Each row below holds a small network's activations on one record, seen along a few directions.
Records have a field called L. Each example row is followed by its value.
Other fields move the rows too, some of them a lot.
In the rows, zero is written as 500.
Strong random noise was added to every row along 17 fixed directions; ignore it. To show where, here is one row again and again, with new noise each time:
597 777 508 323 582 431 519 423 308 440 305 448 635 454 480 537 535 573
 548 476 679 476 537 457 483 397 518 511 310 531 452 483 544 468 619 557
426 574 518 736 505 416 313 556 748 684 543 506 536 324 653 399 438 322
 393 497 428 541 482 484 615 639 581 445 630 457 668 657 306 431 359 570
539 381 686 239 488 482 709 604 420 477 402 443 532 478 526 699 599 403
 622 540 477 335 541 488 347 420 512 641 437 419 577 639 532 350 379 494
562 442 553 581 472 730 556 532 452 695 261 579 520 663 547 312 487 378
 695 328 408 623 472 643 597 561 513 521 471 501 428 519 554 708 462 485
587 538 544 637 598 487 427 431 429 408 306 607 554 322 470 592 621 556
 457 506 579 592 387 540 454 314 500 470 309 501 457 599 731 600 478 567
589 430 601 613 522 655 552 394 322 582 227 569 626 729 530 443 357 681
 583 471 497 544 355 548 578 352 389 566 433 575 453 451 613 591 511 618
628 427 451 357 561 363 463 524 401 257 608 445 423 554 494 384 473 453
 299 695 351 512 705 479 510 472 394 319 693 462 521 481 630 556 501 776
542 386 565 401 562 443 500 705 489 674 419 434 514 601 599 572 488 602
 509 664 382 550 451 582 486 770 470 406 484 481 503 628 482 511 475 602
598 540 527 534 574 439 459 448 545 508 599 411 525 522 461 581 355 620
 461 506 657 578 474 501 377 583 579 472 506 545 529 433 327 544 549 524
501 444 479 706 324 436 394 391 466 444 743 499 290 641 593 649 550 797
 570 488 592 540 165 420 215 331 415 466 509 301 664 418 401 486 658 244
355 634 385 537 588 536 541 585 624 607 678 497 487 285 475 526 522 323
 561 393 460 377 681 396 558 590 573 522 634 626 529 481 342 484 422 355
451 541 420 539 385 400 542 440 429 555 748 426 336 498 617 352 587 569
 544 559 413 393 590 548 339 579 474 358 536 259 685 539 351 431 566 192
693 491 552 510 447 469 643 498 463 406 655 508 511 556 615 345 490 268
 292 487 438 407 795 455 511 305 527 501 602 417 541 493 623 530 639 531
401 460 494 546 405 645 439 481 521 547 369 602 492 482 484 470 566 369
 781 394 545 543 402 526 513 518 580 569 510 401 533 538 401 594 356 412
407 409 336 618 490 640 397 389 410 232 499 699 576 565 418 263 454 494
 603 482 466 488 634 495 738 349 491 545 588 468 474 518 502 527 409 540
534 285 506 527 406 544 416 600 632 394 640 601 454 689 440 437 387 581
 439 460 329 646 497 587 640 531 458 667 489 504 399 489 476 413 585 533
680 387 673 548 522 436 670 575 333 533 475 387 781 810 665 663 470 444
 464 701 673 332 535 442 361 554 676 392 707 440 570 597 492 704 602 484
565 618 425 527 554 415 449 330 437 377 596 408 628 453 525 404 502 338
 341 479 586 519 677 497 420 495 622 276 521 534 574 629 416 431 494 509
315 550 376 375 420 423 425 520 465 474 558 477 550 343 554 650 776 222
 479 551 418 423 531 394 424 556 547 301 526 523 547 715 508 329 413 398

550 426 478 483 561 596 512 648 548 531 481 579 331 473 415 541 558 556
 609 435 459 633 446 561 494 545 470 565 473 518 362 374 622 723 511 492
l13
372 676 446 598 489 523 361 469 575 590 362 485 462 411 428 416 605 384
 513 291 343 633 339 576 601 568 436 445 470 660 414 515 552 505 446 441
l12
507 402 376 754 586 530 463 456 463 388 665 634 408 484 501 414 455 809
 517 587 572 487 529 517 508 447 485 469 477 375 542 476 506 624 540 405
l15
545 330 383 370 585 447 476 676 430 256 654 550 603 610 515 483 595 528
 383 633 374 518 732 551 574 601 544 403 448 479 414 756 578 361 571 524
l2
531 622 585 433 528 426 509 342 495 561 390 399 455 305 481 436 421 419
 388 532 486 480 528 501 441 439 425 436 520 538 594 439 517 470 364 693
l3
500 555 485 466 624 464 652 597 455 497 569 381 436 509 518 247 501 431
 533 430 258 362 768 623 589 616 460 458 642 490 567 576 453 453 417 387
l8
604 631 551 482 433 476 385 358 578 428 467 502 413 455 472 325 403 495
 521 351 611 645 473 553 482 388 525 604 403 367 556 427 381 437 524 572
l1
702 427 569 280 687 469 530 767 507 332 423 471 544 598 487 696 521 465
 484 510 579 571 531 448 487 509 561 543 518 580 398 555 625 586 521 762
l13
522 450 583 313 404 426 501 523 646 303 583 394 353 509 360 296 532 252
 459 305 239 588 622 683 521 541 491 619 526 455 501 581 440 284 414 484
l6
413 411 588 293 434 465 609 429 353 415 488 379 591 700 350 596 409 559
 566 624 364 344 475 492 477 533 397 583 681 608 490 402 445 395 450 500
l10
535 207 565 555 467 687 565 306 429 376 460 602 379 479 430 618 489 630
 685 435 623 562 328 556 232 264 481 569 338 396 600 526 517 505 292 475
l10
485 447 493 481 405 488 426 457 676 579 609 653 410 170 558 590 481 439
 375 641 642 526 562 400 440 424 560 554 362 376 566 461 476 437 458 636
l1
594 286 523 532 629 619 529 390 532 588 432 469 518 568 474 368 243 575
 388 505 506 657 549 648 511 610 477 383 446 634 482 496 473 552 312 770
l12
492 455 478 572 566 493 323 665 639 544 450 623 424 361 507 466 558 592
 584 545 462 685 441 632 564 688 544 519 369 361 484 632 484 550 446 513
l4
415 609 538 446 410 374 523 627 567 486 594 514 442 437 406 636 599 698
 627 549 558 396 438 522 502 586 538 739 388 370 433 403 435 473 703 196
l5
480 446 510 575 503 566 568 517 467 574 584 460 553 714 564 449 400 517
 539 457 385 434 499 474 534 517 455 518 679 545 541 497 407 472 513 427
l2
423 421 522 381 370 502 540 565 505 692 462 512 516 510 531 502 574 495
 618 635 500 481 525 606 467 776 603 494 390 347 481 575 401 513 519 353
l6
581 389 517 406 491 532 610 553 497 387 637 488 399 517 478 615 581 560
 485 374 487 530 535 555 343 396 500 556 302 492 466 589 555 345 571 365
l3
458 544 378 487 421 517 525 493 429 589 485 568 647 456 506 555 634 452
 440 618 629 472 593 486 540 609 630 385 359 515 340 485 605 626 695 362
l7
486 645 314 348 407 451 444 481 580 551 688 496 433 443 486 215 470 394
 330 458 383 591 804 608 636 716 543 417 363 495 395 475 421 368 664 435
l8
423 452 435 560 621 597 565 550 538 703 578 470 469 485 562 598 421 732
 666 454 657 467 456 508 401 669 555 473 376 534 579 546 258 454 425 351
l12
320 498 286 412 442 403 369 277 335 321 683 437 682 594 234 672 571 605
 392 730 501 538 472 519 385 744 544 223 557 728 319 442 474 500 617 328
l2
462 346 682 609 247 410 633 401 470 581 554 543 654 506 612 625 524 370
 432 832 648 204 515 399 393 441 648 552 670 253 643 480 485 609 529 383
l6
410 451 449 498 457 495 458 452 303 378 380 538 540 622 584 375 550 574
 598 596 390 384 445 469 613 391 372 443 592 380 593 590 560 433 407 553
l10
533 541 560 569 504 578 609 459 521 639 448 488 489 496 505 378 363 445
 606 489 600 406 575 479 548 502 543 565 666 456 565 305 397 718 451 536
l11
618 498 561 382 466 498 388 457 450 375 257 533 487 568 441 516 492 637
 629 487 725 682 326 575 464 453 542 577 286 376 432 461 524 596 553 654
l14
485 410 536 398 472 573 514 547 538 590 457 571 376 420 457 659 500 516
 517 526 443 545 411 425 474 437 387 591 455 567 434 374 618 536 467 637
l15
467 575 340 575 583 506 266 409 527 282 450 585 526 382 435 204 463 472
 540 469 559 630 635 600 680 553 584 425 460 403 530 614 395 501 364 610
l9
392 708 383 430 491 369 440 632 412 487 405 699 497 201 651 267 691 534
 590 763 492 291 750 468 754 493 506 549 409 131 573 607 579 490 534 483
l13
391 493 383 559 667 394 454 696 565 179 756 445 470 579 364 515 555 550
 359 369 127 429 573 478 708 457 337 549 714 758 422 577 582 273 514 411
l9
497 517 586 400 349 447 498 512 494 440 436 450 301 586 449 543 549 588
 681 447 521 495 262 479 408 401 402 653 536 356 542 327 499 553 551 441
l14
431 493 573 518 235 526 461 396 547 762 420 485 459 620 564 437 414 501
 514 527 434 545 306 520 516 561 420 537 506 448 525 352 431 482 576 493
l7
643 454 582 548 486 610 518 504 542 465 425 510 533 622 430 655 493 358
 446 340 608 623 377 445 457 357 550 543 545 671 368 378 644 692 590 599
l11
409 227 475 632 430 673 491 486 554 477 487 654 459 517 452 614 543 575
 691 492 610 544 335 539 422 467 574 562 426 421 501 541 481 602 380 398
l7
682 711 646 341 632 371 584 447 394 637 384 227 321 429 572 552 521 432
 478 457 446 558 394 493 179 491 350 283 585 527 660 421 579 567 434 660
l4
455 585 589 422 233 325 344 495 578 450 348 565 427 301 429 457 776 207
 407 596 316 592 394 599 525 506 486 507 473 324 440 538 734 526 528 484
l1
564 315 470 472 686 702 661 431 352 360 439 491 484 585 350 506 495 477
 598 370 463 554 592 581 404 414 453 403 498 700 406 509 639 621 336 540
l5
450 488 508 421 546 429 465 504 546 527 572 362 414 404 416 789 554 474
 431 508 456 553 352 464 293 593 461 373 545 687 496 489 491 449 417 509
l8
330 481 549 538 440 448 510 576 604 506 557 474 596 469 434 742 629 408
 439 438 371 400 377 462 520 503 503 604 497 673 430 602 530 289 512 292
l5
304 683 310 695 579 570 342 423 657 472 645 501 381 279 371 544 531 395
 514 214 447 562 414 386 539 421 457 447 627 769 493 423 424 463 392 406
l3
488 492 522 533 505 508 491 343 357 437 320 477 646 546 413 456 559 439
 441 531 446 530 461 611 502 501 488 361 486 606 430 577 645 535 450 517
l11
588 402 537 450 518 493 536 437 453 408 610 436 571 696 524 460 357 548
 381 492 425 525 583 516 468 445 451 499 521 561 543 549 462 295 528 577
l4
396 292 375 548 549 672 532 452 517 577 529 573 268 388 655 516 450 648
 560 436 497 478 420 384 417 289 299 450 378 482 673 545 464 304 240 657
l14
573 461 586 403 696 521 634 594 595 575 550 400 298 384 322 518 353 605
 584 465 418 523 584 589 428 649 440 606 565 593 477 324 431 632 372 572
l15
317 486 453 540 525 554 602 522 431 718 406 565 552 357 532 514 559 454
 444 658 299 312 583 467 626 540 375 435 550 629 466 491 682 540 400 501
l9

Which value of L does each new row have?
331 604 241 281 586 537 359 595 403 327 439 527 483 588 392 441 505 757
 825 482 631 529 487 458 660 649 503 521 432 496 420 459 302 464 498 498
l14
369 419 399 466 520 492 468 650 482 539 533 526 485 505 655 593 564 528
 477 618 409 381 476 339 581 485 395 401 597 518 582 610 521 365 425 612
l11
610 433 562 276 426 562 691 652 563 524 554 451 538 635 514 554 505 282
 557 389 625 459 669 489 484 572 679 635 480 486 400 441 452 561 621 450
l14
342 620 448 420 321 558 407 418 610 671 431 444 459 470 457 394 532 169
 595 325 439 591 432 510 529 649 544 454 567 572 482 440 360 481 424 440
l14
519 696 563 643 420 536 408 276 499 724 255 470 628 504 587 368 415 451
 453 399 616 607 331 549 536 475 530 438 389 518 534 502 436 494 518 551
l11
478 606 493 512 517 458 422 537 565 604 467 393 578 589 436 409 481 392
 379 427 299 630 487 617 624 763 499 417 562 688 365 536 486 499 562 484
l15
443 568 669 713 550 249 351 361 496 456 327 487 644 335 388 463 401 723
 384 826 458 412 356 614 592 554 462 540 588 406 586 516 503 549 394 579
l10
337 333 514 778 314 570 547 372 549 588 602 689 515 354 476 379 551 356
 523 643 362 359 566 553 531 479 539 550 646 352 574 496 528 612 384 257
l2
582 528 521 358 529 499 634 590 501 626 446 529 463 361 503 588 541 462
 398 602 552 455 610 464 488 502 496 497 406 542 402 390 686 643 585 617
l11
725 660 628 346 556 432 604 621 654 689 570 432 384 286 618 572 462 340
 416 429 624 543 656 433 347 492 582 579 407 435 563 417 457 514 588 604
l4
557 567 368 472 724 469 409 703 496 351 520 460 433 482 461 570 623 556
 536 400 506 621 495 498 511 579 508 378 491 588 414 575 575 604 519 516
l9
408 561 290 395 565 603 409 548 448 438 441 571 359 429 341 546 577 583
 600 466 478 594 475 448 586 515 384 429 478 657 308 322 646 676 508 596
l3
574 772 419 393 605 555 360 533 532 253 364 572 537 448 415 365 515 408
 606 170 553 648 552 437 731 288 505 696 403 574 392 487 517 415 541 654
l2
581 519 661 737 504 319 276 439 493 293 241 553 473 401 581 456 606 665
 472 564 538 584 184 616 482 279 458 535 390 194 658 740 630 480 396 586
l8
368 359 387 391 477 551 582 593 534 382 699 539 570 530 401 650 543 437
 439 483 400 380 645 438 595 527 520 582 521 687 359 520 523 330 517 385
l8
